These are the activations of a small neural network, seen along a few directions. Each row is one input.
In each table, some parts of the input vary, and every possible input appears once, in random order.
Descriptions start from the smaller parts, as in this example, which fits no table here: ring(8) and (point or (values(2) and line(4)) or line(9)).
Shared parts are said once, and a part with two or three values counts as separate values.
In the rows, zero is written as 128.

A family of inputs:
row 1: 113 143 143 144 127 102 95 126 93 206 160 145 95 131 201 151 130
row 2: 122 114 117 125 132 130 152 131 144 121 130 145 133 118 106 97 131
row 3: 115 134 115 141 139 148 144 128 151 119 132 151 159 136 107 113 137
row 4: 140 114 134 111 129 135 121 137 129 89 100 111 135 121 118 136 123
row 5: 127 161 127 160 137 140 167 118 155 112 147 123 143 135 129 141 121
row 6: 117 113 113 116 98 126 139 131 119 110 119 118 142 136 96 107 136
row 7: 153 126 132 106 123 122 111 141 123 95 104 109 135 127 104 131 135
row 8: 153 109 114 120 151 129 126 139 147 98 127 126 109 120 123 123 128
row 9: 119 139 152 145 111 135 151 111 130 107 101 101 136 102 117 134 120
row 10: 109 110 135 116 124 114 84 139 93 219 156 166 111 149 185 132 138
row 11: 134 138 137 133 126 131 167 106 151 129 130 113 127 114 121 136 123
row 12: 124 143 126 139 108 115 143 113 123 106 124 94 118 118 103 123 118
row 13: 149 145 109 121 161 145 124 132 153 104 139 134 135 148 119 135 120
row 14: 110 111 134 131 110 142 137 129 121 108 101 127 142 116 100 103 127
row 15: 136 120 133 111 143 105 60 141 89 197 149 156 100 148 192 158 133
The inputs of row 8 and row 2 match in every part but one. If row 7 is changed in the same way as row 8 into row 2, which row does it become?
Answer: row 6
What is each input in this table made of?
Answer: values(3) and (point or line(4))
List by row number the other rows that have the values(3) part in common with row 12.
Answer: row 1, row 5, row 9, row 11

A family of inputs:
row 16: 101 98 117 104 90 133 139 136 106 96 96 126 143 127 85 90 128
row 17: 111 114 116 139 102 132 168 106 141 99 125 86 113 113 99 104 112
row 18: 134 111 115 102 98 109 140 133 111 79 94 107 124 110 102 107 135
row 19: 156 128 123 115 156 145 129 139 152 88 121 131 147 140 95 128 117
row 20: 131 159 165 120 133 83 44 140 59 221 149 145 92 141 227 190 125
row 21: 110 149 167 123 128 99 44 141 55 233 150 159 103 152 213 179 120
row 22: 112 102 116 104 93 125 139 135 108 91 95 120 137 122 91 95 130
row 23: 132 151 139 161 125 134 187 95 179 103 133 74 122 94 120 138 121
row 24: 123 106 116 103 96 117 139 134 110 85 94 114 131 116 96 101 132
row 25: 100 110 117 140 99 140 168 108 139 104 127 92 119 119 93 99 110
row 26: 130 149 130 149 152 159 162 113 168 93 124 125 144 120 107 142 118
row 27: 145 100 103 89 125 134 100 153 117 88 106 137 156 155 83 111 139
row 28: 108 142 131 151 147 174 160 116 166 104 126 137 156 131 94 130 114
row 29: 122 119 116 138 104 125 168 104 142 94 124 79 106 108 104 110 115
row 30: 117 124 130 144 141 105 93 139 103 238 168 199 108 133 208 119 163
row 31: 89 106 117 141 97 147 167 110 138 110 128 98 126 124 88 93 107
row 32: 127 130 129 143 144 96 93 138 105 232 167 193 102 128 215 124 165
row 33: 168 132 122 114 158 138 130 138 153 82 120 125 141 135 102 134 119
row 34: 156 104 102 88 127 126 101 152 118 82 105 131 150 150 90 117 142
row 35: 101 138 143 167 118 156 187 102 173 117 137 94 141 112 104 121 113
row 36: 138 135 128 141 146 88 94 137 107 226 167 186 96 123 221 130 168
row 37: 99 144 168 124 125 107 44 142 53 239 150 165 108 158 206 175 118
row 38: 141 153 128 147 155 151 163 111 170 88 123 119 138 114 113 148 121
row 39: 134 96 103 90 122 143 100 155 115 94 107 143 162 160 77 106 137
row 40: 178 137 121 112 161 130 131 138 155 76 119 118 134 129 109 140 122
row 41: 145 124 124 116 153 153 128 141 150 94 122 137 154 145 89 122 115
row 42: 148 140 126 139 149 80 95 136 108 220 167 179 91 118 228 136 171
row 43: 89 140 169 126 122 115 44 143 52 245 151 173 113 163 199 170 116
row 44: 111 142 142 165 121 148 187 100 175 112 136 87 135 106 109 127 116
row 45: 106 119 131 146 139 113 93 140 101 243 168 205 113 137 202 113 162
row 46: 122 147 141 163 123 141 187 98 177 107 135 81 129 100 115 133 118
row 47: 119 145 130 151 150 166 161 114 167 99 125 131 150 125 100 136 116
row 48: 177 112 101 85 132 111 102 151 122 70 104 118 136 139 103 130 147
row 49: 134 121 125 117 151 161 127 142 148 99 124 144 160 150 82 116 113
row 50: 144 115 114 101 101 101 140 133 113 73 94 101 118 105 108 113 137
row 51: 132 124 115 137 106 118 168 103 144 89 124 73 100 102 110 116 117
row 52: 152 157 127 145 157 144 164 109 171 82 122 113 132 108 120 154 123
row 53: 91 134 144 169 115 164 187 104 171 122 138 100 147 117 98 115 111
row 54: 120 154 166 122 130 91 44 140 57 227 149 152 98 147 220 184 123
row 55: 167 108 102 87 130 119 102 152 120 76 104 124 143 144 96 124 144
The inputs of row 53 and row 35 match in every part but one. If row 16 is changed in the same way as row 53 into row 35, which row does it become?
Answer: row 22
What is each input in this table made of?
Answer: line(5) and (values(2) or ring(6))
Start at row 45 and move only the line(5) part, one step at a time. The first step leads to row 30. Which rows follow, in order?
Answer: row 32, row 36, row 42
Change only the values(2) part in row 45. List by row number the other rows that result.
Answer: row 43

A family of inputs:
row 56: 128 127 117 146 140 158 176 123 178 88 126 130 154 120 90 107 134
row 57: 138 152 139 141 136 145 162 110 162 79 116 89 138 113 101 148 109
row 58: 95 124 135 141 121 124 114 127 105 191 145 162 117 131 160 117 133
row 59: 174 92 87 54 129 124 82 169 100 39 78 137 156 158 64 114 141
row 60: 129 130 127 130 105 122 168 108 141 79 110 76 114 101 101 124 114
row 61: 118 141 144 136 113 97 112 121 96 172 138 121 95 115 182 145 127
row 62: 145 154 143 154 171 132 112 126 144 179 164 157 119 137 175 160 129
row 63: 103 100 119 128 82 131 164 114 131 94 113 80 125 116 84 94 119
row 64: 151 146 123 147 165 159 166 115 192 84 137 112 146 124 98 134 116
row 65: 128 159 155 145 143 119 107 122 118 173 145 134 113 126 182 173 124
row 66: 104 110 117 136 113 153 172 118 149 95 119 118 142 122 83 93 118
row 67: 166 103 117 57 136 95 28 185 58 141 109 177 138 171 141 133 148
row 68: 122 137 136 147 148 130 119 128 133 188 151 172 131 130 169 132 147
row 69: 92 116 133 131 90 103 109 124 85 188 142 126 104 129 163 117 133
What is each input in this table made of?
Answer: values(2) and (point or ring(6))
The inputs of row 59 and row 67 match in every part but the values(2) part. If row 57 is changed in the same way as row 59 into row 67, which row does it become?
Answer: row 65
Change only the values(2) part in row 60. List by row number the other rows that result.
Answer: row 61

A family of inputs:
row 70: 175 79 90 36 103 68 39 183 42 103 87 153 119 153 127 107 164
row 71: 140 141 131 138 161 137 117 134 143 154 145 162 136 136 149 140 137
row 72: 175 155 125 131 165 156 167 116 191 32 112 83 148 120 77 156 107
row 73: 167 62 81 14 109 128 51 196 67 19 54 145 179 185 24 93 135
row 74: 97 115 117 153 93 151 212 96 170 68 115 73 132 97 69 89 113
row 75: 146 141 129 138 169 141 119 136 151 148 146 166 142 139 145 139 139
row 76: 149 144 125 140 143 156 185 110 187 45 112 83 145 110 75 134 109
row 77: 122 139 139 139 138 123 112 128 118 172 145 149 119 131 163 141 131
row 78: 75 99 113 158 68 147 224 90 162 82 117 66 123 92 64 65 114
row 79: 127 140 136 139 146 127 114 130 126 166 145 153 124 133 158 140 132
row 80: 134 140 134 138 153 132 116 131 135 160 145 158 130 134 154 140 134
row 81: 110 136 145 139 121 113 108 125 102 185 145 139 109 128 173 142 128
row 82: 116 137 142 139 129 118 110 127 110 178 145 144 114 130 168 141 129
row 83: 105 136 147 139 113 108 106 123 94 191 144 133 104 126 177 142 127
row 84: 93 134 152 138 96 98 101 120 79 204 144 123 94 123 187 142 125
row 85: 153 142 126 138 176 146 120 138 160 142 147 170 148 141 140 139 141
row 86: 99 135 150 139 105 103 104 121 87 198 144 128 99 125 182 142 126
row 87: 123 130 121 147 117 154 199 102 179 57 112 79 139 102 72 113 114
What is each input in this table made of?
Answer: values(2) or line(5) or line(11)
Start at row 84 and move only the line(11) part, one step at a time. The first step leads to row 86. Which rows follow, in order?
Answer: row 83, row 81, row 82, row 77, row 79, row 80, row 71, row 75, row 85

A family of inputs:
row 88: 133 160 131 151 131 133 174 98 155 69 119 75 110 106 110 161 105
row 89: 131 172 144 163 126 117 164 93 152 111 130 81 113 97 150 174 125
row 90: 82 124 152 149 102 119 111 115 94 220 158 129 108 125 178 113 118
row 91: 83 117 136 122 92 110 87 138 75 206 140 146 108 139 178 122 138
row 92: 126 132 124 143 155 182 164 116 186 76 125 140 163 135 73 117 105
row 93: 109 89 113 81 92 119 87 145 66 129 95 160 132 136 107 90 144
row 94: 149 143 143 114 136 94 65 136 88 159 134 128 93 139 185 168 117
row 95: 71 138 159 171 87 125 166 105 129 204 150 117 114 101 167 128 141
row 96: 175 121 115 73 117 97 76 153 81 82 94 118 127 145 127 159 148
row 97: 109 71 104 109 92 138 150 129 133 83 106 104 139 126 68 68 119
row 98: 163 116 117 92 115 125 136 137 142 43 94 65 147 134 77 142 123
row 99: 150 137 129 127 126 134 159 109 158 47 111 71 121 118 83 136 89
row 100: 127 160 129 179 167 149 176 99 193 145 156 144 135 107 143 129 138
row 101: 132 173 168 159 122 111 147 112 140 159 146 86 110 102 174 187 130
row 102: 172 107 103 103 163 137 115 164 143 88 118 165 161 149 81 93 145
row 103: 166 114 104 86 154 122 90 168 121 114 117 186 160 159 122 125 165
row 104: 118 154 157 153 171 149 100 129 134 206 163 176 146 147 173 151 124
row 105: 114 87 109 96 87 118 122 154 93 100 96 129 146 136 79 76 143
row 106: 72 126 124 159 96 146 200 96 148 115 124 103 118 100 104 101 114
row 107: 93 106 115 142 92 156 180 104 146 95 127 87 125 113 67 75 101
row 108: 146 133 129 131 168 133 82 152 124 191 161 180 125 153 178 136 140
row 109: 108 94 111 95 98 100 76 145 60 169 119 167 107 140 151 104 137
row 110: 160 119 112 99 171 117 77 167 110 156 139 200 138 155 152 126 145
row 111: 160 98 94 116 162 158 143 139 178 74 129 137 157 145 65 99 131
row 112: 130 144 117 165 171 165 192 106 197 102 143 139 131 115 107 119 115
row 113: 155 134 136 77 129 101 57 152 65 125 98 140 122 142 155 170 126
row 114: 78 130 132 175 102 134 189 85 146 157 142 109 106 86 141 100 125
row 115: 124 160 158 177 159 142 160 123 173 188 167 154 141 122 166 153 150
row 116: 166 118 117 91 120 107 101 153 105 52 88 105 137 140 95 142 131
row 117: 140 161 158 139 136 104 93 119 106 176 153 100 102 126 186 175 107
What is each input in this table made of?
Answer: values(3) and ring(10)
The inputs of row 103 and row 96 match in every part but the values(3) part. If row 100 is changed in the same way as row 103 into row 96, which row does it become?
Answer: row 89
Change only the ring(10) part in row 91. List by row number the other rows that result.
Answer: row 90, row 93, row 95, row 97, row 105, row 106, row 107, row 109, row 114
Change only the values(3) part in row 105. List by row number the other rows that result.
Answer: row 102, row 116

A family of inputs:
row 118: 128 144 134 145 133 150 160 108 159 79 125 82 129 121 99 143 96
row 119: 123 160 143 141 145 117 109 120 110 169 143 144 106 125 182 163 122
row 120: 119 122 134 126 93 132 156 113 133 84 106 68 134 115 91 130 113
row 121: 147 147 133 148 161 159 180 116 185 81 122 129 148 112 97 134 120
row 122: 136 160 149 148 172 132 116 127 140 177 147 171 128 123 177 154 134
row 123: 126 100 99 124 115 142 158 119 148 89 119 115 130 123 80 90 132
row 124: 118 97 106 107 87 116 157 125 123 81 106 89 121 115 87 82 124
row 125: 97 110 139 115 91 100 91 141 68 181 132 132 108 138 153 114 123
row 126: 216 113 92 44 170 131 65 180 122 17 77 146 177 170 59 137 136
row 127: 117 136 134 141 148 132 107 140 125 182 148 183 142 139 172 133 150
row 128: 112 105 128 112 93 86 98 141 74 177 135 135 97 128 165 107 138
row 129: 111 136 154 128 101 102 95 125 88 180 132 114 108 128 165 154 127
row 130: 126 132 141 127 104 87 101 124 93 175 136 116 98 118 176 148 142
row 131: 160 143 127 150 160 150 178 115 193 84 133 111 137 112 101 129 123
row 132: 103 99 119 110 83 129 152 126 117 85 105 87 133 125 77 90 108
row 133: 136 154 137 142 144 106 110 119 117 172 155 129 96 126 186 162 124
row 134: 134 158 156 149 167 136 111 126 142 185 157 154 128 134 171 160 121
row 135: 109 103 112 125 112 155 153 120 142 94 118 114 142 133 69 99 117
row 136: 100 112 133 113 94 98 97 143 66 173 123 150 107 127 161 109 136
row 137: 134 120 121 124 97 119 161 112 140 80 107 69 121 106 101 122 128
row 138: 113 139 147 127 105 98 101 126 85 171 124 131 109 117 171 149 140
row 139: 121 157 150 142 140 122 103 120 113 176 152 128 105 136 177 169 109
row 140: 150 155 143 149 170 121 117 126 146 181 160 156 118 123 181 152 136
row 141: 122 125 128 124 97 129 163 114 131 76 97 86 132 105 96 126 126
row 142: 209 119 112 44 179 105 7 199 74 111 106 192 149 185 139 168 152
row 143: 106 101 112 108 86 126 158 128 115 77 97 105 131 115 83 86 121
row 144: 124 128 113 139 140 159 168 128 173 86 120 136 162 125 87 109 137
row 145: 144 144 141 150 157 164 172 116 187 88 131 111 147 122 91 138 108
row 146: 131 146 126 144 137 145 167 110 157 72 116 99 129 110 104 139 108
row 147: 103 113 133 129 121 125 93 132 93 192 142 160 119 149 150 122 130
row 148: 105 113 125 127 125 123 99 136 93 183 133 179 119 138 159 117 141
row 149: 111 104 104 123 116 151 159 123 142 85 108 132 141 123 75 94 129
row 150: 143 141 120 145 137 135 165 107 165 75 126 83 119 111 108 135 111
row 151: 138 125 108 141 138 150 167 125 179 90 132 119 151 125 90 105 140
row 152: 122 126 122 142 136 163 161 125 172 94 130 118 162 136 80 114 125
row 153: 132 131 129 142 146 122 108 138 130 187 161 167 132 139 176 130 153
row 154: 121 108 120 128 123 113 100 134 99 187 146 163 108 138 163 115 144
row 155: 115 136 142 142 144 136 101 137 125 191 157 164 142 150 164 138 138
What is each input in this table made of?
Answer: values(2) and (point or (values(3) and ring(6)))
Change only the values(2) part in row 145. List by row number the other rows that result.
Answer: row 134
Change only the ring(6) part in row 136. List by row number the other rows that result.
Answer: row 119, row 122, row 127, row 138, row 148
Change only the values(3) part in row 124. List by row number the other rows that result.
Answer: row 132, row 143
